A small network was shown many inputs. Here are its activations along a few directions, one row for each input.
Each table varies a few parts of the input and shows all the possible inputs, shuffled.
A made-up example of a description, with smaller parts first: ring(8) and (point or line(9) or (values(3) and line(6))).
Shared parts are said once, and a part with two or three values counts as separate values.

Other details of the inputs shift rows strongly along two fixed directions, in all tables alike. That doesn't count.
These rows show it; all are for the same input, with only those details redrawn:
[-0.71  1.90  1.07  1.21 -0.33  0.13 -1.13  2.73 -0.01  5.44 -0.64]
[-0.66  0.02  1.41  0.78  0.20  0.60 -1.10  2.49  0.38  3.57  0.27]
[ 1.55  0.17  0.17  0.70  2.27 -3.01 -1.24 -3.01 -0.95 -1.15 -3.36]
[ 1.25 -5.15  1.18 -0.60  3.40 -1.19 -1.17 -2.61  0.16 -5.50 -0.06]
[-0.82 -5.39  2.39 -0.67  1.54  2.04 -1.05  2.40  1.31 -1.12  3.37]
[-0.99 -5.51  2.40 -0.74  1.48  2.35 -1.04  2.84  1.34 -0.88  3.68]
[ 1.15 -5.06  1.23 -0.56  3.23 -1.00 -1.23 -2.27  0.25 -5.20  0.17]
[ 1.42  2.40  0.01  1.35  1.44 -3.22 -1.37 -2.49 -1.14  1.27 -4.26]

Table:
r1: [ 2.67  3.02 -4.64 -0.76 -0.87 -1.92  0.03 -4.71  1.97  2.01 -3.85]
r2: [ 4.90  3.61 -2.00 -0.81 -1.63 -2.02  1.43 -4.94  0.25  1.15 -2.37]
r3: [-0.37  3.15 -0.79  2.77  2.42 -4.38  0.82 -3.44 -1.42  1.26 -1.89]
r4: [ 5.65  1.86 -1.73 -1.55 -1.13 -1.68  1.18 -5.86 -0.06 -2.54 -2.13]
r5: [-2.67  2.02  1.03 -0.81 -2.62  1.50 -0.04  4.09 -1.70  0.51 -0.27]
r6: [ 2.42  0.57 -1.32 -1.23 -2.50  1.14  1.69  0.65  2.23  4.12  1.65]
r7: [-0.49  3.50 -0.71  2.76  2.56 -3.54  0.51 -2.92 -1.29  1.60 -1.76]
r8: [-0.04 -3.27  0.67 -2.34  0.22 -0.52 -0.52 -0.64 -1.57 -8.55 -1.21]
r9: [-1.09  4.36 -0.25 -0.16 -1.32 -1.68  0.00 -0.59 -3.32 -1.43 -3.90]
r10: [ 1.40  2.51  0.11  1.02  1.12 -2.83 -2.03 -2.77 -1.38  1.08 -4.21]
r11: [ 0.30 -4.67  0.89 -0.18  4.40 -1.05  0.08 -3.48 -0.50 -5.40  0.97]
r12: [ 1.33  0.32  0.36  0.76  2.03 -2.73 -1.34 -2.72 -0.87 -0.68 -3.15]
r13: [-3.72 -3.16  1.16 -0.80 -0.89  1.52  1.37  3.25 -0.63 -4.55  4.32]
r14: [-1.79 -5.03  2.36 -0.37  2.27  2.72 -0.21  2.05  0.67 -0.73  4.67]
r15: [-3.60  2.55  0.79  0.32 -2.41  1.11  0.80  3.78 -1.24  0.74  1.02]
r16: [-2.46  2.12  0.93 -0.87 -2.74  1.76 -0.32  4.64 -1.54  0.77 -0.27]
r17: [-1.58  2.39  1.35  1.44 -0.15  0.83 -0.66  2.93 -0.29  6.26  0.31]
r18: [ 4.19  0.28 -3.12  5.01 -1.69 -1.07  2.28 -5.44 -0.86 -2.01 -1.88]
r19: [ 2.10 -4.72 -3.22 -2.33  2.24  0.66  0.95 -4.55  4.22 -6.25 -1.56]
r20: [ 1.38  0.50 -3.22 -0.93 -1.74  1.81  0.61  1.22  2.90  4.67  2.35]
r21: [-2.07  2.87  1.02  2.47  0.41  0.12  0.04  1.37 -0.27  5.54  0.76]
r22: [-3.57  2.57  0.47  0.47 -2.06  0.60  1.04  3.64 -1.44  0.42  1.37]
r23: [ 2.52  0.74 -4.07 -0.87  0.53 -1.39  0.24 -4.47  3.21 -0.79 -3.20]
r24: [ 1.36  0.52 -2.03 -1.25 -2.55  1.89  0.90  0.29  2.61  4.71  2.30]
r25: [ 2.94  4.28 -1.17 -1.01 -4.38  2.79  0.62  2.93  0.87  5.31  1.96]
r26: [-3.18 -3.13  1.65 -1.79 -0.97  3.16  0.82  4.09 -0.81 -3.88  3.30]
r27: [-3.46  2.41  1.00  0.20 -2.65  1.39  0.52  3.71 -1.52  0.79  0.80]
r28: [-2.27  2.91  0.73  2.51  0.65 -0.20  0.33  1.58  0.05  5.34  1.00]
r29: [-2.05 -3.23  1.75 -2.54 -1.99  3.05 -0.98  4.44 -0.49 -4.19  2.20]
r30: [-0.96 -5.22  2.12 -0.61  2.22  2.24 -0.85  1.79  0.88 -1.71  3.48]
Question: Describe the family of inputs behind these rows.
Answer: point or line(9) or (values(2) and line(10))
Question: Change only the values(2) part in r15. List by row number the other rows that result.
Answer: r28
Question: List by row number the other inputs of the same sort as r23.
Answer: r1, r2, r4, r6, r19, r20, r24, r25

Table:
r31: [-0.20  2.38 -0.15  1.10  0.69 -0.89 -0.65 -0.26 -0.05  3.57 -1.33]
r32: [ 1.01  1.52 -0.95 -0.22 -0.51 -0.78 -0.76 -0.80 -0.04  0.61 -2.54]
r33: [ 2.00  2.44 -1.52 -0.21 -1.84 -0.81  0.22 -1.64 -0.66 -0.02 -1.96]
r34: [ 0.14  1.30 -0.15  0.73  0.31  0.26  0.28 -0.37  0.21  2.32 -0.33]
r35: [-1.47  3.16  1.95  0.21  0.51 -1.47 -1.06  0.83 -3.01  0.47 -2.02]
r36: [-0.92  1.95 -1.08 -0.42 -0.13 -0.90 -0.46  0.37  0.69  2.84 -1.43]
r37: [-1.62 -1.45  0.82  0.19  0.77  1.90 -0.63  2.75  1.38  2.68  2.49]
r38: [-0.32 -2.16  1.49  0.78  0.27  1.52 -0.05  1.83  0.59  1.24  2.12]
r39: [-0.80 -2.34  0.67 -0.26 -0.78  3.15  0.69  3.19  1.21  1.30  5.53]
r40: [ 1.43  1.26 -0.37  1.16 -0.68 -1.21  0.42 -0.98 -0.91  0.63  0.04]
r41: [ 0.67  1.03  0.09  1.03 -0.66 -0.31  0.50  0.08 -0.47  2.04  0.17]
r42: [-2.58  3.24  0.17  2.71 -0.68 -1.56  0.59  0.88 -2.33  0.96 -1.80]
r43: [ 0.31  1.44 -0.39  0.62 -0.08  0.06  0.52 -0.34 -0.06  2.21  0.48]
r44: [-1.35 -0.34 -1.18  0.03  1.39 -2.43  1.03 -3.22 -1.27 -6.43 -1.89]
r45: [ 2.12 -0.84 -0.25  0.87  2.92 -3.79 -0.85 -5.00 -1.15 -3.66 -3.35]
r46: [ 0.24  0.06  0.64  1.00 -0.18  0.49  0.25  0.62  0.08  2.03  0.23]
r47: [ 0.56 -1.36 -0.07 -1.02 -1.54  2.48  0.35  1.34  0.89 -0.16  1.54]
r48: [ 1.16  2.58 -0.25  1.40 -1.16 -1.17  0.28 -0.58 -0.93  2.53 -0.87]
r49: [ 1.43  3.45 -1.49  0.22 -2.72 -0.17  0.40  0.11 -0.59  2.17 -0.90]
r50: [ 0.86  0.84 -0.44 -0.16 -0.75  0.36 -0.48  0.18  0.40  0.43 -1.44]
r51: [ 0.27 -6.54  1.23 -0.51  3.02  0.14 -0.77 -1.01  0.80 -5.34  2.12]
r52: [ 1.77 -4.17 -0.18 -1.44  1.10  0.50 -0.19 -2.27  0.59 -5.80  0.05]
r53: [ 0.45  0.65  0.76  1.09 -1.06  0.43  0.26  0.52  0.10  2.93  0.58]
r54: [ 0.18 -3.08  0.14 -1.64 -1.70  3.26  0.57  2.35  1.32 -1.07  3.42]
r55: [-0.04  1.55 -0.56 -0.13 -0.21 -0.17  0.12  0.38  1.01  1.99 -0.85]
r56: [ 0.12  1.64 -1.21 -0.29  0.49 -1.51 -0.34 -1.02  0.63  1.08 -2.16]
r57: [-0.02  0.84 -0.58 -0.57 -0.81  0.76  0.72  0.53  1.11  1.79  0.04]
r58: [ 0.20  2.55 -0.13  1.33  0.73 -0.86 -0.36 -0.60  0.01  2.96 -1.56]
r59: [ 1.81 -1.21 -1.06 -0.83  1.84 -1.98  0.28 -4.23  0.37 -4.21 -1.96]
r60: [ 1.25  2.49 -1.55 -0.32 -0.99 -1.32  0.75 -1.75  0.04  0.66 -1.27]
r61: [-0.99 -3.97  0.54 -1.54 -0.41  3.13 -0.67  3.35  1.92 -0.75  2.88]
r62: [ 0.10  1.62 -0.93 -0.33  0.13 -1.09 -0.13 -0.61  0.67  1.57 -1.61]
r63: [-0.24 -1.10  0.15 -0.97 -2.02  3.30  0.32  2.98  1.32  1.54  1.82]
r64: [-0.55 -0.62  0.38  0.71  1.10 -1.01 -1.03  0.03 -0.20  1.17 -0.51]
r65: [ 0.26  1.45 -0.25  0.62 -0.61  0.42  0.40  0.27  0.04  2.49  1.14]
r66: [-3.60 -0.46  0.35  0.33 -1.99  2.41  0.73  3.92 -0.49 -1.20  1.88]
r67: [ 0.80  1.87 -0.38  1.16  1.14 -1.30 -0.10 -2.07 -0.32  1.38 -1.84]
r68: [-0.08  0.69  0.96  1.48  0.12  0.05 -0.44  1.34  0.08  2.93 -0.07]
r69: [ 1.32  3.09 -1.82 -0.06 -1.20 -1.56  0.81 -1.62 -0.18  0.95 -1.11]
r70: [-3.24 -2.24  2.93 -2.25 -0.79  2.85 -0.33  5.54 -0.30 -0.90  3.70]
r71: [-2.60 -4.53  0.65  0.21  2.46  0.30  0.91 -1.04 -0.70 -7.30  2.28]
r72: [-1.52 -2.04  0.47 -0.20  1.47  0.93 -0.82  1.23  1.01  1.06  1.88]
r73: [-1.40  3.11  1.77 -0.79 -1.83 -0.05 -1.15  2.79 -2.65  0.43 -1.98]
r74: [ 0.28 -1.50  2.48 -0.44  2.43 -3.04 -1.30 -2.30 -3.53 -6.58 -2.25]
r75: [ 0.76  0.74 -0.77 -0.76 -0.84 -0.13  0.76 -1.17  1.04  0.58 -0.35]
r76: [-1.49 -4.25  0.47 -1.80 -0.28  2.95 -0.80  3.27  1.80 -0.71  3.08]
r77: [ 2.14 -1.36 -0.58  0.03  2.54 -1.82  0.28 -5.10 -0.44 -4.18 -1.19]
r78: [ 1.40 -3.38 -0.82 -1.87  1.02 -0.30  0.94 -2.73  0.98 -5.20  1.10]
Question: Describe the family of inputs behind these rows.
Answer: line(4) and (values(2) or line(10))
Question: Changing only the line(4) part turns r37 into r61. The same change can be made to r43. Which row results?
Answer: r54
Question: Changing only the line(4) part turns r39 into r69. The same change can be made to r58. Which row results?
Answer: r55
Question: Which other rows agree with r64 in the line(4) part? List them by row number.
Answer: r38, r40, r41, r42, r45, r46, r48, r51, r53, r68, r74
Question: A walk changes only the line(4) part. It starts at r45 and steps to r31. List the rest of the walk in order.
Answer: r62, r32
Question: Change only the values(2) part in r70. List by row number the other rows that result.
Answer: r44

Table:
r79: [-0.82 -0.17 -0.61  1.69 -0.37  2.21  0.24  2.13  1.68  3.50  1.15]
r80: [ 0.27 -2.44  1.40 -1.10  0.28  0.58 -1.09  0.72 -0.01 -0.73  1.16]
r81: [-0.04 -6.48  0.84 -0.15  1.20  2.54  0.49  0.19  1.96 -3.08  3.89]
r82: [ 1.15  2.70 -1.59  0.19  1.64 -2.70 -1.59 -3.49 -0.95 -0.65 -5.61]
r83: [-2.47 -1.94  1.28 -0.06  0.92  1.53 -0.50  2.80  0.22 -1.97  0.91]
r84: [-0.63 -0.92 -0.09 -0.02  2.02 -1.88  0.47 -3.02 -0.93 -3.86 -0.54]
r85: [-1.90 -0.30  2.43  0.34 -0.98  1.11 -0.34  4.15 -0.75  1.50  1.92]
r86: [-1.68  4.82  0.73  1.36 -0.95 -1.52 -0.53  1.21 -1.99  3.46 -3.39]
r87: [-0.44 -1.85  1.46 -2.07 -2.54  5.12  0.25  4.40  1.16  1.12  3.80]
r88: [ 0.50  1.38  0.26 -0.27 -0.15 -0.77 -0.92 -0.20 -0.90  1.98 -2.18]
r89: [ 1.97  5.37 -1.31  3.05 -0.94 -2.96  0.06 -2.54 -1.23  5.07 -3.90]
r90: [-2.35 -5.83  1.26 -1.02  1.83  2.32  0.66  0.91  1.28 -4.86  4.57]
r91: [-0.25  2.05 -1.09  0.15 -1.78 -2.06 -0.04 -0.08 -1.59 -2.13 -2.91]
r92: [ 2.80  0.57 -0.85  1.99  1.17 -2.38 -0.23 -3.68 -0.76 -0.56 -1.59]
r93: [ 0.32  5.35 -0.90  0.78 -0.56 -1.98 -1.31 -1.44 -0.99  4.00 -5.39]
r94: [ 2.34 -0.70 -2.72  0.83 -0.80 -1.67  0.55 -3.30  0.46 -2.75 -1.55]
r95: [ 0.23  4.53 -2.04 -0.25 -3.37 -0.65 -0.87  1.44 -0.53  4.25 -2.94]
r96: [ 1.27 -0.39 -0.23  0.54  2.78 -3.55 -0.04 -4.77 -2.03 -5.17 -0.91]
r97: [ 2.09  5.02 -1.33 -0.74 -2.02 -0.22  1.01 -1.32  0.39  3.48 -1.93]
r98: [-2.75  0.13  1.77  0.44 -0.59  1.57 -0.38  3.48 -0.03  1.17  0.54]
r99: [ 2.10 -0.18 -0.92 -0.97  1.75 -2.31  0.19 -3.52  0.27 -1.48 -1.69]
r100: [-0.26  2.05 -0.08  1.02  0.64 -2.49  0.28 -2.06 -1.70 -0.18 -1.00]
r101: [ 1.52  0.19 -1.05 -0.86  1.81 -1.93 -0.10 -3.73  1.12 -1.74 -2.23]
r102: [ 1.79  2.20 -0.10 -0.24 -0.20 -1.82  0.66 -3.36 -2.48 -4.88 -3.72]
r103: [-1.64 -4.60  1.21 -0.76  1.58  1.12  0.88  0.49 -0.07 -3.56  3.77]
r104: [ 1.12 -4.87  0.87 -1.76  1.73  1.20 -0.33  0.23  1.65 -2.43  4.29]
r105: [-2.85  1.09 -0.94 -0.05 -2.94  1.65  1.00  4.01  0.36  2.71  2.96]
r106: [-0.57  3.35 -1.69 -0.72 -3.87  1.43  0.47  4.30  2.01  6.86  1.28]
r107: [ 1.68 -0.67  0.84  0.49  2.55 -3.62 -1.01 -3.82 -2.73 -6.14 -2.44]
r108: [-2.16 -3.57  0.15 -0.49  2.19  1.10  0.49  0.21  0.62 -3.91  2.56]
r109: [ 0.28  1.08 -0.04  0.87 -3.18  4.07  1.45  3.17  1.30  4.64  2.79]
r110: [-1.59  0.70  1.96 -0.04 -2.19  3.56 -1.41  6.81  0.46  7.07  3.64]
r111: [-1.25  2.86  1.14  1.18 -0.86 -0.77 -0.16  2.08 -1.94  2.78 -1.80]
r112: [ 0.99  0.23  0.08 -0.64  0.10 -0.53 -0.05 -0.23  0.92  1.87  0.67]
r113: [ 0.71  2.35 -0.99 -0.13 -0.17 -0.88  1.50 -3.20 -1.56 -2.74 -0.97]
r114: [ 2.24 -1.12 -1.02 -1.30  2.55 -2.83 -0.07 -5.09  0.57 -3.80 -2.32]
r115: [-0.32 -1.99 -0.43 -1.21  1.15  1.56  0.00  1.26  2.51  0.34  1.72]
r116: [-0.73 -7.17  1.90 -2.43  1.48  2.83 -0.85  1.49  1.55 -4.30  3.57]
r117: [-0.07 -5.45  0.44  0.22  1.17  2.45  0.52  0.20  2.20 -2.61  3.07]
r118: [-0.58  2.60  0.01  2.18 -2.06  1.53  0.62  3.16  0.48  7.72  0.75]
Question: Changing only one part turns r93 into r98. The same change can be made to r87. Which row results?
Answer: r102
Question: Changing only one part turns r107 into r104. The same change can be made to r83. Which row results?
Answer: r115
Question: Describe the family of inputs behind these rows.
Answer: ring(5) and (values(2) or line(6))
Question: A walk changes only the line(6) part. It starts at r79 and steps to r117. List the rest of the walk in order.
Answer: r81, r118, r89, r92
Question: Change only the line(6) part in r82. List by row number the other rows that result.
Answer: r80, r88, r93, r110, r116
